X =
[[135 133 127 132 127 144]
 [126 130 115 133 126 125]
 [132 131 123 132 127 138]
 [128 131 118 132 126 133]
 [126 131 117 132 126 127]
 [135 131 125 132 127 143]
 [129 128 120 132 126 133]
 [139 132 131 132 129 153]
 [132 131 126 131 128 141]
 [122 131 112 132 124 121]
 [132 131 123 132 126 139]
 [127 128 119 132 127 129]
 [130 128 120 132 127 135]]
X[0][0] => 135
X[7] => [139, 132, 131, 132, 129, 153]
X[4][1] => 131
X[:, 2] => [127, 115, 123, 118, 117, 125, 120, 131, 126, 112, 123, 119, 120]
X[9][1] => 131
X[:, 1] => [133, 130, 131, 131, 131, 131, 128, 132, 131, 131, 131, 128, 128]
X[9][4] => 124
X[5][4] => 127
X[9] => [122, 131, 112, 132, 124, 121]
X[12][0] => 130
X[:, 5] => [144, 125, 138, 133, 127, 143, 133, 153, 141, 121, 139, 129, 135]
X[10][1] => 131
X[10] => [132, 131, 123, 132, 126, 139]
X[5][1] => 131
X[1][1] => 130
X[11][4] => 127
X[11][5] => 129
X[7][3] => 132
X[1][5] => 125
X[3][0] => 128
X[5][5] => 143
X[2] => [132, 131, 123, 132, 127, 138]
X[4] => [126, 131, 117, 132, 126, 127]
X[11] => [127, 128, 119, 132, 127, 129]
X[0][1] => 133
X[4][5] => 127
X[11][1] => 128
X[4][2] => 117
X[2][4] => 127

M =
[[140 123 140 152]
 [122 133 135 129]
 [148 115 129 144]
 [114 140 146 134]
 [144 121 143 157]
 [153 112 114 134]
 [146 113 106 120]
 [145 120 138 154]
 [106 140 124 104]
 [145 112 102 115]]
M[0][0] = 140
M[2][1] = 115
M[1][2] = 135
M[6] = [146, 113, 106, 120]
M[4] = [144, 121, 143, 157]
M[8][0] = 106
M[0][1] = 123
M[:, 0] = [140, 122, 148, 114, 144, 153, 146, 145, 106, 145]
M[:, 2] = [140, 135, 129, 146, 143, 114, 106, 138, 124, 102]
M[6][2] = 106
M[7][1] = 120
M[3][0] = 114
M[2][3] = 144
M[:, 3] = [152, 129, 144, 134, 157, 134, 120, 154, 104, 115]
M[5][3] = 134

W =
[[125 132 126 126 129 121 123 127 131 127 120 127]
 [130 124 136 136 129 137 139 129 121 119 134 127]
 [127 130 136 135 133 131 135 129 126 120 128 133]
 [119 134 117 116 147 141 127 107 130 133 130 139]
 [129 128 130 132 136 137 133 125 126 127 135 137]
 [131 127 133 134 131 135 134 127 125 124 132 133]
 [128 121 133 130 121 132 137 135 123 127 138 122]
 [126 129 127 126 132 130 129 126 128 129 130 131]
 [125 128 120 120 126 125 124 128 130 136 132 125]
 [127 126 127 128 138 144 136 120 125 130 141 138]
 [120 128 120 117 135 135 130 118 128 133 134 129]]
W[0, 0] -> 125
W[6, 0] -> 128
W[0, 9] -> 127
W[5, 1] -> 127
W[6] -> [128, 121, 133, 130, 121, 132, 137, 135, 123, 127, 138, 122]
W[2, 3] -> 135
W[10, 10] -> 134
W[:, 7] -> [127, 129, 129, 107, 125, 127, 135, 126, 128, 120, 118]
W[1, 5] -> 137
W[:, 10] -> [120, 134, 128, 130, 135, 132, 138, 130, 132, 141, 134]
W[5, 9] -> 124
W[2, 10] -> 128
W[1, 0] -> 130
W[5] -> [131, 127, 133, 134, 131, 135, 134, 127, 125, 124, 132, 133]
W[4, 10] -> 135
W[10, 5] -> 135
W[7, 0] -> 126
W[7, 7] -> 126
W[3, 0] -> 119
W[6, 6] -> 137
W[0] -> [125, 132, 126, 126, 129, 121, 123, 127, 131, 127, 120, 127]
W[1, 1] -> 124
W[2, 0] -> 127
W[7, 5] -> 130
W[9, 6] -> 136
W[:, 11] -> [127, 127, 133, 139, 137, 133, 122, 131, 125, 138, 129]
W[6, 1] -> 121
W[:, 8] -> [131, 121, 126, 130, 126, 125, 123, 128, 130, 125, 128]
W[4, 1] -> 128
W[3] -> [119, 134, 117, 116, 147, 141, 127, 107, 130, 133, 130, 139]

A = [129 107 116 111 125 104 127 108 137 124]
A[-10]: 129
A[5]: 104

grid =
115  143  133  113  139  139
122  128  127  149  142  134
129  127  127  128  128  127
127  129  128  129  126  127
131  124  137  127  129  127
129  124  131  126  130  127
122  121  112  116  122  122
126  123  125  128  125  124
129  126  127  127  127  124
129  126  128  127  130  128
Indices start at 0.
(0, 0) => 115
(3, 4) => 126
(0, 2) => 133
(8, 2) => 127
(1, 3) => 149
(8, 4) => 127
(9, 0) => 129
(4, 5) => 127
(2, 4) => 128
(6, 1) => 121
(4, 3) => 127
(6, 5) => 122
(2, 2) => 127
(8, 5) => 124
(0, 3) => 113
(7, 0) => 126

x =
[[125 136 127 110]
 [125 116 133 134]
 [125 129 127 126]
 [150 121 120 135]
 [123 130 125 128]
 [132 127 131 126]
 [123 133 127 123]
 [120 147 139 118]]
x[0, 0] = 125
x[3, 3] = 135
x[1, 2] = 133
x[2, 0] = 125
x[:, 1] = [136, 116, 129, 121, 130, 127, 133, 147]
x[:, 3] = [110, 134, 126, 135, 128, 126, 123, 118]
x[7] = [120, 147, 139, 118]
x[5, 0] = 132
x[7, 0] = 120
x[6, 1] = 133
x[4, 3] = 128
x[6] = [123, 133, 127, 123]
x[7, 3] = 118

B =
[[128 131 132 122]
 [127 142 123 128]
 [128 137 120 131]
 [131 101 147 129]]
B[0,0]	128
B[2,3]	131
B[1,2]	123
B[:, 3]	[122, 128, 131, 129]
B[1]	[127, 142, 123, 128]
B[:, 0]	[128, 127, 128, 131]

arr = [[131, 128, 126, 149, 134], [124, 127, 127, 107, 122], [141, 134, 136, 117, 139], [114, 124, 125, 125, 112], [140, 136, 145, 125, 129], [121, 121, 112, 117, 133], [115, 119, 113, 129, 124], [116, 119, 111, 129, 127], [115, 125, 127, 132, 111], [135, 128, 126, 145, 140], [117, 127, 131, 129, 109]]
arr[0, 0]: 131
arr[10, 3]: 129
arr[4, 3]: 125
arr[2, 3]: 117
arr[9, 0]: 135
arr[:, 0]: [131, 124, 141, 114, 140, 121, 115, 116, 115, 135, 117]
arr[3, 3]: 125
arr[6, 1]: 119
arr[10, 0]: 117
arr[:, 1]: [128, 127, 134, 124, 136, 121, 119, 119, 125, 128, 127]
arr[:, 2]: [126, 127, 136, 125, 145, 112, 113, 111, 127, 126, 131]
arr[:, 4]: [134, 122, 139, 112, 129, 133, 124, 127, 111, 140, 109]
arr[9, 2]: 126
arr[2, 1]: 134
arr[3, 4]: 112
arr[6, 2]: 113
arr[5, 1]: 121
arr[7, 1]: 119
arr[6, 0]: 115
arr[10, 2]: 131
arr[5, 2]: 112
arr[4, 2]: 145
arr[0, 3]: 149
arr[1]: [124, 127, 127, 107, 122]
arr[5]: [121, 121, 112, 117, 133]
arr[7, 4]: 127

a = [101 125  99 132 123 110 139 104]
a[0] = 101
a[2] = 99
a[6] = 139
a[3] = 132

m =
[[123 114 136 129 129 120]
 [140 142 121 118 112 124]
 [123 143 116 117 142 121]
 [141 118 142 111 139 120]
 [125 115 133 114 119 150]
 [117 129 121 125 137 142]
 [120 132 117 120 139 128]
 [141 116 116 128 140 116]
 [140 136 118 132 122 132]
 [136 127 118 142 118 137]
 [124 119 117 131 143 144]
 [144 113 114 116 121 135]]
Indices start at 0.
(0, 0) => 123
(3, 0) => 141
(4, 0) => 125
(7, 1) => 116
(8, 2) => 118
(9, 4) => 118
(7, 5) => 116
(11, 2) => 114
(7, 3) => 128
(7, 2) => 116
(2, 2) => 116
(2, 5) => 121
(4, 2) => 133
(4, 3) => 114
(6, 5) => 128
(8, 4) => 122
(11, 4) => 121
(1, 1) => 142
(11, 1) => 113
(5, 2) => 121
(2, 3) => 117
(3, 1) => 118
(3, 5) => 120
(9, 0) => 136
(7, 0) => 141
(1, 3) => 118
(0, 3) => 129
